Each row below holds a small network's activations on one input, seen along a few directions.
In each table, some parts of the input vary, and every possible input appears once, in random order.
Descriptions start from the smaller parts, as in this example, which fits no table here: one of 3 separate values, together with either a single point or one of 9 places around a ring or (one of 4 places along a line, together with one of 5 places around a ring).
Shared parts are said once, and a part with two or three values counts as separate values.

Other details of the inputs shift rows strongly along two fixed directions, in all tables alike. That doesn't count.

Table:
R1: [ -3  -2   1 -30  14   2   3 -22  47 -15  -4]
R2: [-13  21 -39 -41  -2 -21 -30 -47  61 -12  23]
R3: [  2   1  20  34  16  17   4  24 -23 -13 -18]
R4: [ 31  -3  13  -1 -46  -2  23  -4 -73  68 -15]
R5: [ -7  11  21  10  25  22  23   9  30 -38  -6]
R6: [ 20  -5  22  -1  -6   6  37   7 -29  24 -14]
R7: [ 11 -11 -15 -12 -43 -15  -8 -22 -29  52 -14]
R8: [ 14 -21  19   4 -10 -16   6   9 -50  28 -24]
R9: [  8  36  32  43  33  50  57  57 -39 -58  -7]
R10: [ 20   2  20  14  28  29  43  42 -11 -36  11]
R11: [-32   9 -14  -1  41 -14 -33 -23  85 -66  13]
R12: [ 15  -6 -15 -17 -40 -15 -14 -14 -23  38  11]
R13: [ 28 -32  17  14 -37 -26   0   9 -75  61  -9]
R14: [-11  28   2   9  11  17   7  13   7 -39   1]
R15: [  2 -13  -5 -12   3  -8 -22 -15  10   9 -13]
R16: [ -1  11  -9   8  38   1  -3   4  19 -34   7]
R17: [ -5  21  -8   5  34  28  19  31   4 -62  -3]
R18: [ 29  -2   7   5 -23   9  20  14 -50  26   8]
R19: [-13 -10 -41 -70 -45 -41 -64 -86  65  44   3]
R20: [  9  23  10   2  27  30  34  27 -14 -39  -1]
R21: [-15 -11 -40 -32   9 -31 -66 -55  92 -13  30]
R22: [-35  -9  17  33 -14  -9  -4  39  -2  42   2]
R23: [ 13 -17 -17  -8 -41 -11 -15 -12 -22  39   1]
R24: [ -5  25  14  43  29  41  35  53 -26 -60 -12]
R25: [-80 -10 -16  12  49   7 -30  -2  90 -35  48]
R26: [ 17 -35   3 -11 -50 -50 -20 -37 -44  88 -18]
Description of these inputs: either one of 2 separate values or (one of 4 places along a line, together with one of 6 places along a line).
Change only the place on the line of 6 in R9. List by row number the other rows that result.
Answer: R3, R5, R11, R14, R24
Change only the place on the line of 6 in R13. List by row number the other rows that result.
Answer: R10, R12, R18, R21, R23

Table:
R27: [ -7 -14 -15  -3 -31 -15 -35 -26  13  32  15]
R28: [ -4  -2   5 -19 -23 -16  -6 -27  16  33  -5]
R29: [ 26  -1  14  14   4  13  16  20 -42 -14 -21]
R30: [ 19  17   9  20  15  18  38  40 -34 -23  12]
R31: [-18   7   6   4  33  19  16  23  33 -38  11]
R32: [  1 -15  -3  13 -34 -12 -12   3 -23  41   6]
R33: [ -2   5  -3 -10  -3  14  -5 -13  21  -8 -13]
R34: [ -9 -11 -25 -29 -23 -18 -24 -29   9  43  13]
R35: [-18 -13   3   2 -16  -5 -20 -21  30  16  -1]
R36: [ -9  10  -1  23   6   3   5  30 -19  -8  13]
R37: [ 14 -14  17  13  12   8  15  21 -34  -2 -10]
R38: [  8 -13 -23 -30  -9 -18 -43 -48  41  -1  -7]
R39: [ 12   6  -5 -10 -20 -10   7  -7 -24  36   5]
R40: [  3 -22  13  18 -23 -18 -10  -4 -46  45 -19]
R41: [ -7 -18  13  10 -31 -10  -9  -3  -9  47 -12]
R42: [ -4  15 -10 -11  24  -8  -9  -6  28 -39  -3]
R43: [ 14 -19  12  11   8   9  15  20 -37   3 -11]
R44: [ 11  13  28  20   7  18  40  32 -41   4 -10]
R45: [  7 -25  15  22 -16 -11  -9   5 -34  29 -15]
R46: [ 13  26   4  18  31  28  36  36  -6 -57  20]
R47: [  8   7  -3   0  12  -4  -1   6  -8 -16 -11]
R48: [ 26  11  11  17   3  19  30  30 -47  -3   6]
R49: [ 19  -9  11  -5 -14 -21   2 -12 -34  43 -15]
R50: [-30  10  -1  11  18   3  -6   6  31 -16   6]
R51: [  3   8  11   5 -12  12  18  15 -36  20 -24]
R52: [-19   7 -23   4  13   1 -26  -7  41 -22  28]
R53: [-15  -9   7 -13  -7  -4   1  -4   9  20  -6]
R54: [-11  11 -38 -36 -13 -16 -33 -41  44   1  12]
R55: [  6  20  12  13  41   5  26  29  -4 -48   4]
R56: [-11 -21  -5  -4 -19 -37 -35 -24   9  34  -5]
R57: [ -8  -5  12   0  -2   8  19  13 -21  24 -12]
R58: [  4  17  -6   1  41   9   1  15  37 -71   6]
R59: [  7 -14   8   1   5  -3   8   3 -29  11 -14]
R60: [-18  16 -15  -7  33   8   5  20  28 -44  28]
R61: [  1 -14  -2  -8   4 -15  -7  -3  -6  17  -4]
R62: [ 11  -4  16  -2 -21  -3  16  -3  -6  30  -8]
R63: [-20  -8   8   4 -22 -16 -15 -12  10  31  -6]
R64: [ 14  16  12  19  28  22  26  31 -35 -47 -15]
R65: [ 17 -23   8   2 -42   1  10   7 -58  51  -3]
R66: [  4  10 -21 -16  -6  -1 -14 -13  29 -17  12]
R67: [  2  -4  28  20   8  30  38  37 -33  -6 -10]
R68: [-16  26  -2  -5  31  14  11 -10  52 -49  11]
R69: [  0 -22  10  -9 -27   2  -2 -12 -15  51 -14]
R70: [  8  28   1   8  23  18  28  21 -12 -40  16]
R71: [-18 -11   9  10 -23  -4 -10 -14  -4  38 -13]
R72: [  2  -5   8  24 -24   2   3  18 -57  35   0]
R73: [ -6 -22 -15 -21   5 -21 -26 -25  41   3   8]
R74: [-12  17  -1  -8   8   7   5   0  22 -24  -7]
R75: [ -7  11  -8 -17  15   4  -7 -30  63 -21  12]
R76: [ -6 -25  -8  -2 -14 -30 -38 -23  24  26   0]
R77: [  5   3   4  10   3  17  24  27 -46   0   6]
R78: [ -3 -17  19  23 -23   5   2   9 -28  39 -16]
R79: [  7   6  14  14  -4  20  25  25 -21  -9 -15]
R80: [-10  13 -28 -26 -10 -13 -25 -25  35 -14  11]
R81: [ 12   4   5   5  24   2   8   3  12 -34   5]
R82: [ 15 -12  -2 -17  -8 -26 -14 -26  21  13   2]
R83: [  2   3   6  30  -8   6  14  37 -58  20   4]
R84: [  3   2  -6   1  12  11  16  25  -6 -11  18]
R85: [-17   6  -7   7  27 -13 -20   2  26 -21   6]
R86: [ 12   5  -5  -5 -28   4   3  -5 -42  21  -9]
R87: [  7  21   6  10  50  12  24  18  10 -70   8]
R88: [ -4  30 -10  -3  31   5  13  12  28 -48  26]
R89: [ -4  18   5   1  26  16  12  -1  43 -46  11]
R90: [ 12  -4  -6 -13  13  -9 -10 -22  26 -15   4]
R91: [-13  -4 -12 -17  23 -18 -17 -15  37 -18   8]
R92: [  4  -2 -25 -24 -22  -6 -28 -32  20   6   4]
R93: [ 14  -9   4   8  -7  17  19  26 -48  16   3]
R94: [ -6  10  -4  -9   4  14  -1 -10  37 -31  -4]
R95: [ -4 -25  -8  -3 -16 -25 -41 -32  17  28  -3]
R96: [-10  14  -5 -12   1  11  -2 -19  22 -14 -13]
R97: [-22 -11  -9 -26 -11  -6 -16 -36  39  21  -2]
R98: [ 13  -4 -17 -16 -31  -2 -18 -23   1  15   1]
The inputs of R44 and R39 match in every part but one. If R94 is changed in the same way as R44 into R39, which row does it become?
Answer: R98
Describe the family of inputs behind these rows.
Answer: one of 3 separate values, together with one of 4 places along a line, together with one of 6 places around a ring
Change only the choice among 3 separate values in R53. List by row number the other rows that result.
Answer: R60, R91
Change only the choice among 3 separate values in R74. List by row number the other rows that result.
Answer: R42, R80
Change only the place on the ring of 6 in R34. List by row number the other rows that result.
Answer: R60, R65, R77, R84, R93

Table:
R99: [ 20  -4   4   4   9   7  14  13 -26 -10  -2]
R100: [  9   3  13   3  19   6  13  12  -1 -25 -16]
R101: [  6  17   5  10  14  31  15  16   8 -41  -2]
R102: [ 20  -9  -2  -9 -46 -17  -5 -18 -42  50 -16]
R103: [-17  -9 -31 -46 -23 -31 -54 -77  77  24  -8]
R104: [ 10   8   3  -2  -5  10  16  14 -22   3   1]
R105: [-20  14  -1  24  25  23  -4  20  34 -49  16]
R106: [ 12  11   1   0  -8   4  13   9 -22   0  -1]
R107: [  2   6  -6   9  -8  -6   1   7 -19   2   3]
R108: [  7   5  16   1  18  12  26   9   5 -22  -3]
R109: [ 0 -6 -4  9 10  4  7 18 -7 -3 14]
R110: [ 15   8   3   4  -6   2   9   9 -36   0  -9]
R111: [ 10   6   4  -1   0  12  19  19 -20   1   2]
R112: [  9 -12   0  -1 -44 -18  -8  -9 -39  59  -5]
R113: [  3   4  -2  10  -3  -5  -2   9 -25   2   0]
R114: [ 24 -17  17  -6 -36 -15   3 -24 -30  56 -24]
R115: [-11  -3   8  11  29  -3  -5  16  18 -30  -3]
R116: [-5  1 -2  5  3  4  7 20 -8  3 13]
R117: [  4  -3  -1   9   6  -1  -4  10 -22  -2   5]
R118: [-26  10   5  10  23  11   7  12  25 -20  11]
R119: [ -6   8   7   0  12  20  19   9   2 -22 -10]
R120: [-21   8   0  15  24   6  -6  12  19 -25  -4]
R121: [ 23 -18   2 -11 -36 -14 -11 -20 -45  51 -16]
R122: [-15   0  10   9  27   4   8  12  28 -27  12]
R123: [-4  5 -4  3 -2  2  4 14 -9  6 11]
R124: [-14   3 -37 -37  19 -10 -31 -41  90 -36  29]
R125: [ -9   6   9  17  29   1   3  10  24 -28   8]
R126: [  6 -10  -2  10  13  -1   1  13 -13  -7   8]
R127: [-11 -27  12   3 -40  -8  -9  -9 -32  61 -21]
R128: [-21  -7 -27 -54 -24 -29 -47 -83  90  29   7]
Describe the family of inputs behind these rows.
Answer: one of 2 separate values, together with either a single point or one of 6 places around a ring or one of 8 places around a ring
The inputs of R103 and R120 match in every part but the choice among 2 separate values. If R119 is changed in the same way as R103 into R120, which row does it become?
Answer: R127
Change only the choice among 2 separate values in R128. List by row number the other rows that result.
Answer: R118
